These are the activations of a small neural network, seen along a few directions. Each row is one input.
Each table varies a few parts of the input and shows all the possible inputs, shuffled.
A made-up example of a description, with smaller parts first: one of 3 separate values, together with either a single point or one of 9 places along a line or (one of 5 places around a ring, together with one of 6 places along a line).
Shared parts are said once, and a part with two or three values counts as separate values.

Other details of the inputs vary at random and push rows far along two fixed directions, the same in every table; ignore that.

A family of inputs:
r1: [  3  58 -11 -64 -24 -24 -46  -6   5   9  78   6 -19]
r2: [ 18  67 -39  19 -25  97  48  -2   3  -9 -53  11  56]
r3: [-18 -25 -17 -88   6  57 -30   9 -36  30  57 -23 -43]
r4: [ -3  40   4 -58 -37  27 -50  37  15   0  97  17  -9]
r5: [ 13 -54  27  71  37 -68 -23   1  28 -42  -7 -14   9]
r6: [-24  18 -21  39   5 -64   7 -39  19 -21 -42 -21  -5]
r7: [  0 -12  21  53 -13  -8  27   3  37 -50 -15  -9  -2]
r8: [  2  13 -45 -72   6  86  13  42 -18  -5 -26  20 -27]
r9: [-10 -20  83   6  41 -63  -1  30  27  -6  25  28 -63]
r10: [-50 -59  59 -50  -2 -86  15  18 -29  -2  28 -10 -21]
r11: [ 37  13 -35  16  24  96  37  16 -12  26 -85  39  23]
r12: [  8  14 -59 -23  12  30 -14   6 -25   8 -53  -6 -11]
r13: [-22  11  -4  32   7 -21  48 -16  30 -43 -38  -2  -3]
r14: [ 48 -21 -29  26  -9 109  14  34  -7 -23 -64   3  24]
r15: [-53 -31  27 -59 -50 -42  23  12 -23   2  46  -4  -8]
r16: [-32  -8  69  65 -26 -92  58 -31  -8 -12  -6 -23  66]
r17: [-23   8  51  87  16 -64  26 -71  17  -7  19 -54  37]
r18: [ -8 -55  55  36  11 -58  42   1 -32  33 -30  10  30]
r19: [ 17  75 -56  27 -26  52   9 -23 -10  12 -55  -7  51]
r20: [ -1 -30  54  -1  40 -70 -47  28  24  11  57  30 -43]
r21: [ -7  -4 -21 -63 -35  24 -50  39  19 -11  82  13 -33]
r22: [-14  53  30 -66 -41  44  -9  44  17 -13  71  19 -33]
r23: [  8  15 -13  19  39 -22  -7 -11  -9  36 -57  17 -12]
r24: [ 48   6 -43 -51   9  44 -51   9 -22  52   7  36 -14]
r25: [ 18  -5 -30  40  -6 -47 -18 -46  19 -24 -10 -14  15]
r26: [ 58 -22 -55  46  16  15 -22 -28 -12 -10 -62 -13  39]
r27: [-43 -15   7 -36  -6 -15  -8 -27   1   7  72 -36 -38]
r28: [ 30 -31  -9  48  30  61   9 -31 -23  55 -36 -15  34]
Each input here is: one of 4 places along a line, together with either one of 2 separate values or one of 5 places around a ring.
The inputs of r23 and r19 match in every part but the place on the line of 4. If r9 is changed in the same way as r23 into r19, which row does it become?
Answer: r22
Which other rows agree with r6 in the place on the line of 4? List them by row number.
Answer: r7, r13, r15, r21, r25, r27

A family of inputs:
r29: [ -5  -4  14 -29   1   3   5   5 -22  18   8   1 -10]
r30: [ 12 -20  39  67  15 -48  23 -17   2 -10 -32  -6  35]
r31: [-28 -15  24  -7  16 -62  -5 -21   3  12  26 -10 -17]
r32: [ 26  20  -8  15   5  14  -1   0   4  -1 -23  10  20]
r33: [-24   1  27 -37  14 -78 -35   4   6 -12  48  -4 -53]
r34: [-17  -8  50   2  15 -82 -14  -3  11  -4  38  -8 -13]
r35: [-12  13  21 -11   5 -29 -25   5  10  -6  45   3 -24]
r36: [ 24  22 -27  -4   5  43   3  -4  -9  12 -31   2  13]
r37: [-29  -6  36   1  14 -49   9   2  20  -6  14   1 -38]
r38: [ -7  -6   1 -14  -3 -24 -23   3  15 -14  31  -3 -33]
r39: [-17  -6  37 -24   4 -18  -3  17  -3  -1  41  10 -19]
r40: [ 10  13 -36 -67 -15  61 -20  28   1  -1  24  18 -32]
r41: [ 12  -6 -11  10   3  13   6  14  -8  -3 -42   2   9]
r42: [16 14 -7  2 -4 22 -2  5 19 -7  5 14  0]
r43: [ 17   5  12  52   7 -35  -7 -17   9  -6 -15  -6  22]
r44: [ 18  10 -31  -7   6  47  -5   9  -2 -12 -19   3   4]
r45: [  7 -28 -13  33   6 -17   3 -20  -2  -2 -25 -13  27]
r46: [-11  -2   5 -20   6  11  -8   1  -8  12  24 -13  -7]
r47: [-32 -18  47 -23   8 -50   7  -1   7  -1  43   0 -42]
r48: [ 15  -8   7  60  -2   8  22   0  20 -10 -40   6  29]
r49: [ -6  -4   4  42  16 -48   0 -37   7   4 -14 -11   4]
r50: [ 23 -16 -18  -6  -9  42   6  11 -27   5 -29   2  22]
r51: [-28 -24  33  31  29 -98  10 -11  17 -19 -13  -1 -23]
r52: [ 18  -2 -19 -16 -27  59  -9  16  -1  14  18   4  17]
r53: [ -7  -8 -10 -47  -4  24 -22  20 -11   2  34  -5 -16]
r54: [-17  14   1 -13 -37  16  30  -3 -13 -11   4  -8  23]
r55: [ 26   9 -26  34   3  46  17 -15  10  -1 -40  -2  21]
r56: [ 19   2  -7  27  19 -15   2  -9   6 -18 -38  -4  11]
r57: [ 15 -13  -8  41  -2  -2   5 -17   0  10 -18  -4  41]
r58: [-11  33  -4  20 -16 -14  27 -21  14 -28 -13 -13  22]
r59: [-12  43 -34 -51 -51  47  -7   7 -11   0  32  -5   3]
r60: [ 18 -11 -21  46   7  39  18   5  -3 -13 -62  -4  31]
r61: [-13  -5   3 -41  -9  12 -12   6   1  15  42  -6 -23]
r62: [ 17  20 -31 -23 -11  49 -18   1 -20  24  -4  -1   4]
r63: [  7 -16  -7  25  -1  13  13   9  11 -15 -34   3   5]
r64: [ 23  -9 -11   3 -25  64  12  15  -8   9  -7  13  25]
r65: [-17 -25  12 -23   5 -36   1   3 -11   1  16   6 -22]
r66: [ 33  14 -17  53   9  40  12  -8   9 -11 -43   3  41]
r67: [  3   6 -30 -13  -6  45  11   6 -17  28 -27  12   4]
r68: [ 22  19 -46  -9 -14  90 -12   1 -19  20 -13  -3  17]
r69: [-17 -21  25 -18  11 -23   0  11  -7 -13  21  -1 -23]
r70: [ -6 -22   5 -38 -12  13  -2  20  -5  -5  25   8 -24]
r71: [  4 -12  -5 -24  -2   0 -17   8 -12   3   9  -8   0]
r72: [-20 -17  21  -5  11 -37  13 -14 -10  14   8   1 -13]
r73: [-13   0 -16 -46  -4 -18 -32   4  -5   6  34   7 -35]
r74: [ -2  -6  13  49  11 -36   2 -29  21 -10  -6 -16  -1]
r75: [-12  19  -5 -71  -5  28 -11  31 -20  26  19  15 -36]
r76: [ 12  19 -25 -45 -31  58 -29  22   1  14  41  17 -14]
r77: [-17  14  -2 -50   1  34  -4  27 -12  16  17  10 -31]
r78: [-24   7  46 -23  13 -63  -9  20  10  -2  29  14 -36]
r79: [  9  10 -21  17  13   6  11 -21   1   9 -29   3   8]
r80: [ 16  -6  -7  62   4   1  23  -9   5   4 -55   8  40]
r81: [  6  28 -27 -44   2  64  -8  13  -9  12   8   8 -15]
r82: [ -5 -36  28  55  16 -65   7 -22  25 -28  -5 -24   7]
r83: [-10  -3  24  41  14 -79  -9 -26  19  -6  12  -1  -3]
r84: [  8   0  11  51  10   6  16   4   9  -9 -35   3  26]
r85: [-14  13 -21 -83   0   2 -27  20  -4   7  39  21 -51]
r86: [-17 -10  24 -29  -2 -31  -1   8  -7  13  36  17 -19]
r87: [ 21   2 -20   4 -13  62  -6  11 -10  12  -1  -3  34]
r88: [ -9 -17  29  33  19 -21  22 -15  -5  -4 -12 -12   7]
r89: [ 18   4 -37  -5  -8  51 -19   7 -10  -3  -7  -4   6]
r90: [  3 -13  19  43  18 -38   8 -27   0   3 -22 -24  23]
r91: [-40  21  15 -47 -30 -31   2   1   0 -10  58 -17 -12]
r92: [ 19   5  -6  56  14 -18  13 -23  16  -6 -38   6  30]
r93: [ -1  22 -19  41 -31  32  42 -10   0 -18 -52 -11  52]
Describe the family of inputs behind these rows.
Answer: one of 5 places around a ring, together with either a single point or (one of 3 separate values, together with one of 4 places along a line)
The inputs of r60 and r53 match in every part but the place on the ring of 5. If r93 is changed in the same way as r60 into r53, which row does it become?
Answer: r91
The inputs of r49 and r79 match in every part but the place on the ring of 5. If r59 is changed in the same way as r49 into r79, which row does it become?
Answer: r58
Which other rows agree with r39 in the place on the ring of 5? List them by row number.
Answer: r29, r30, r47, r50, r54, r64, r65, r69, r70, r72, r86, r88
Which other rows does r40 become when the place on the ring of 5 takes its other values? List them by row number.
Answer: r38, r63, r70, r82
Which other rows does r67 become when the choice among 3 separate values takes its other values? List them by row number.
Answer: r51, r80
